A small network was shown many inputs. Here are its activations along a few directions, one row for each input.
Each table varies a few parts of the input and shows all the possible inputs, shuffled.
Descriptions start from the smaller parts, as in this example, which fits no table here: ring(8) and (point or line(11) or (values(2) and line(6))).
Shared parts are said once, and a part with two or three values counts as separate values.

Other details of the inputs vary at random and push rows far along two fixed directions, the same in every table; ignore that.

A family of inputs:
x1: [ 0.06  1.18 -0.85 -0.32  1.60 -0.04 -1.01  0.39 -0.08 -0.31  0.29]
x2: [-1.34  1.48  0.30  0.03  0.89 -1.08  1.27 -0.57 -0.47 -1.87  0.11]
x3: [-2.94  1.74  0.95  2.91  0.02 -1.38  3.60 -3.18  0.82 -4.94  0.24]
x4: [ 0.46 -1.09  1.12 -2.14  2.82  0.30 -0.55  0.01 -1.34  1.30 -0.90]
x5: [-1.15  0.88  1.44  0.02  1.62 -1.17  1.26 -2.21  0.14 -2.31 -0.29]
x6: [ 1.43  0.04 -0.43 -1.91  1.86  0.14 -2.68  1.16 -0.81  1.93 -0.25]
x7: [ 1.33 -0.30 -1.42  0.60 -3.27  0.77 -1.04  0.98  1.88  1.35  0.63]
x8: [-0.08  0.60 -0.51  1.20 -0.01 -0.13  0.09 -0.60  1.47 -1.19  0.56]
x9: [-0.14  0.28  1.68 -1.98  7.44 -1.47 -1.41 -1.33 -0.88  0.85 -0.42]
x10: [-1.22 -0.37  0.74  1.27  1.18  0.20  1.50 -0.97 -0.70 -1.22 -0.45]
x11: [ 1.74 -1.25 -0.32 -1.06 -1.10  1.88 -1.58  1.53 -0.01  2.16 -0.28]
x12: [ 1.22 -1.06  0.11 -1.50  1.73  2.07 -2.70  0.62 -0.38  1.75 -0.87]
x13: [-1.59  1.13  0.01  1.51  2.12  0.88  1.32 -1.28  0.48 -3.33  0.30]
x14: [ 0.05  0.09 -0.09  0.05 -0.94 -0.84  0.86 -0.11  0.89  0.35  0.61]
x15: [ 1.82 -0.97 -0.69 -1.55 -3.35 -0.24 -1.05  2.30 -0.67  3.36 -0.14]
x16: [-1.31  0.08  0.49  3.35 -3.83 -0.85  2.86 -1.89  0.63 -2.47  0.10]
x17: [-0.83 -0.10 -0.16  0.81  0.30  0.16  1.56  0.15  0.11 -0.82  0.55]
x18: [-0.36 -0.80  0.17 -0.44  1.94  0.34  0.33 -0.03 -0.77  0.49  0.00]
x19: [ 0.54 -0.69  0.27  0.18 -3.51 -0.65  0.94  0.17  0.77  0.40  0.17]
x20: [ 0.27 -0.19  0.66 -3.29  3.63  0.22 -0.34  0.46 -0.61  1.02 -0.31]
x21: [-1.56  0.10  1.58  0.02  1.95 -0.08  1.73 -1.38 -0.74 -2.42 -0.60]
x22: [ 1.17 -0.21  0.03 -0.43  0.41  0.21 -1.40 -0.26  0.53  1.01  0.09]
x23: [ 0.37  0.51  0.87 -3.31  3.34 -0.96 -1.44  0.27 -1.34  0.87 -0.57]
x24: [ 0.40 -0.51 -1.49  0.66 -3.81 -0.40  0.18  1.80 -0.04  1.64  0.64]
x25: [-0.67  1.10 -0.97  1.18  0.32  0.16 -0.62 -0.08  0.18 -1.32  0.06]
x26: [ 0.23 -0.27 -0.61  2.79 -4.37  0.97 -0.27 -0.52  1.51 -0.60  0.00]
x27: [-1.00  0.49  0.73  3.10 -0.92  0.07  0.77 -2.26  0.64 -2.58 -0.22]
x28: [ 1.76 -0.47 -1.27 -2.26 -2.21 -0.45 -1.12  3.04  0.08  3.46  0.75]
x29: [ 1.26 -0.77 -0.86 -0.64 -2.11 -0.34 -0.94  1.92 -0.69  3.03 -0.14]
x30: [ 1.29 -0.84 -1.33  0.17 -3.59  1.85 -0.06  1.56  0.80  0.97  0.59]
x31: [ 2.23 -0.70 -0.90 -1.11 -2.53  0.81 -2.60  2.26 -0.33  3.01  0.01]
x32: [ 0.74 -0.80  1.17 -1.25  3.43 -0.88 -1.31 -0.69 -0.72  2.12 -0.75]
x33: [ 1.43 -0.49 -1.63  0.62 -4.74  1.29 -2.03  1.85  0.36  1.80  0.01]
x34: [-1.03  0.21 -0.28  1.18 -4.62  0.64  3.01 -0.02  0.86 -2.34  0.59]
x35: [ 0.70  0.05 -1.66  0.38 -3.65 -0.44  0.33  2.16  0.23  1.74  1.03]
x36: [-3.03  1.41  0.36  2.96  3.15  0.86  1.77 -2.88  0.23 -5.30 -0.26]
x37: [-0.46  0.55  2.19 -3.17  7.28 -1.52 -1.72 -0.96 -2.35  0.11 -1.45]
x38: [ 0.53 -0.72  0.88 -1.51  3.89 -0.97 -1.40 -0.47 -0.55  2.02 -0.31]
x39: [-2.34  0.67 -0.29  2.91 -2.36  0.07  3.90 -0.96  0.88 -3.74  0.84]
Each input here is: values(3) and (line(5) or ring(8)).
- Changing only the values(3) part turns x35 into x9. The same change can be made to x23. Which row results? => x5
- Which other rows does x32 become when the values(3) part takes its other values? List them by row number. => x10, x29
- Which other rows does x20 become when the ring(8) part takes its other values? List them by row number. => x4, x10, x17, x18, x21, x34, x39

A family of inputs:
x40: [-0.20  0.00  2.15 -1.41  6.09 -1.56 -2.78 -1.99 -1.06  0.38 -1.60]
x41: [-0.44  0.49 -0.81 -0.85  4.83  1.43 -1.84  0.25 -1.03 -0.29 -0.11]
x42: [ 0.84  0.60  0.90  0.75  3.98 -0.85 -2.87 -1.14 -0.50  0.98 -1.03]
x43: [ 0.61 -0.81 -0.18  0.95  0.43  0.49 -2.16 -0.49 -0.35  1.42 -0.96]
x44: [ 0.04  2.03 -0.78 -0.84  3.92 -0.33 -2.15 -0.15 -0.81 -1.10  0.42]
x45: [ 1.68 -1.50 -1.38 -5.69 -5.65 -2.71  3.18  5.89 -0.59  5.65  1.56]
x46: [-2.64  1.03 -0.09  3.00 -0.62  0.22  3.98 -1.76  1.72 -5.43  1.42]
x47: [-1.74  0.26  0.06  1.43  0.72  2.83  1.19 -0.37 -0.39 -3.54 -0.15]
x48: [ 2.02 -0.53 -2.60 -1.83 -6.04  1.07 -1.30  4.58  1.86  3.27  1.08]
x49: [ 0.59 -1.39  0.05  2.57 -4.00  0.97  1.32 -0.50  0.59  0.03 -0.63]
x50: [-2.44  0.71  0.58  5.40 -4.74 -0.68  4.31 -3.68  1.58 -4.58  0.16]
x51: [ 3.44 -0.70 -0.98 -1.61 -2.05 -0.68 -4.67  1.56 -0.15  4.73  0.11]
x52: [-2.12  2.69 -0.09  1.77  4.94 -0.08 -0.18 -1.02 -0.02 -3.05 -0.06]
x53: [ 0.54  0.39 -0.16 -3.36  3.04  0.63 -0.52  0.28  0.09  0.87  0.21]
x54: [-3.38  0.51  2.52  1.25 -2.48 -4.93  6.77 -2.45 -1.64 -2.89  0.18]
x55: [-0.06  0.24  1.41 -3.68  8.88  1.40 -1.80 -0.53 -1.61 -0.14 -1.15]
x56: [ 3.26 -2.86 -0.15 -1.75 -3.44  2.73 -3.28  2.36 -0.31  4.86 -0.70]
x57: [ 0.01 -1.15 -0.45  3.90 -7.80  0.05  2.78 -0.83  2.62 -1.17  1.23]
- Changing only one part turns x55 into x49. The same change can be made to x44. Which row results? => x51
- Describe the family of inputs behind these rows. => values(2) and (point or ring(8))
- Which other rows does x41 become when the values(2) part takes its other values? List them by row number. => x43
- Which other rows does x45 become when the values(2) part takes its other values? List them by row number. => x54
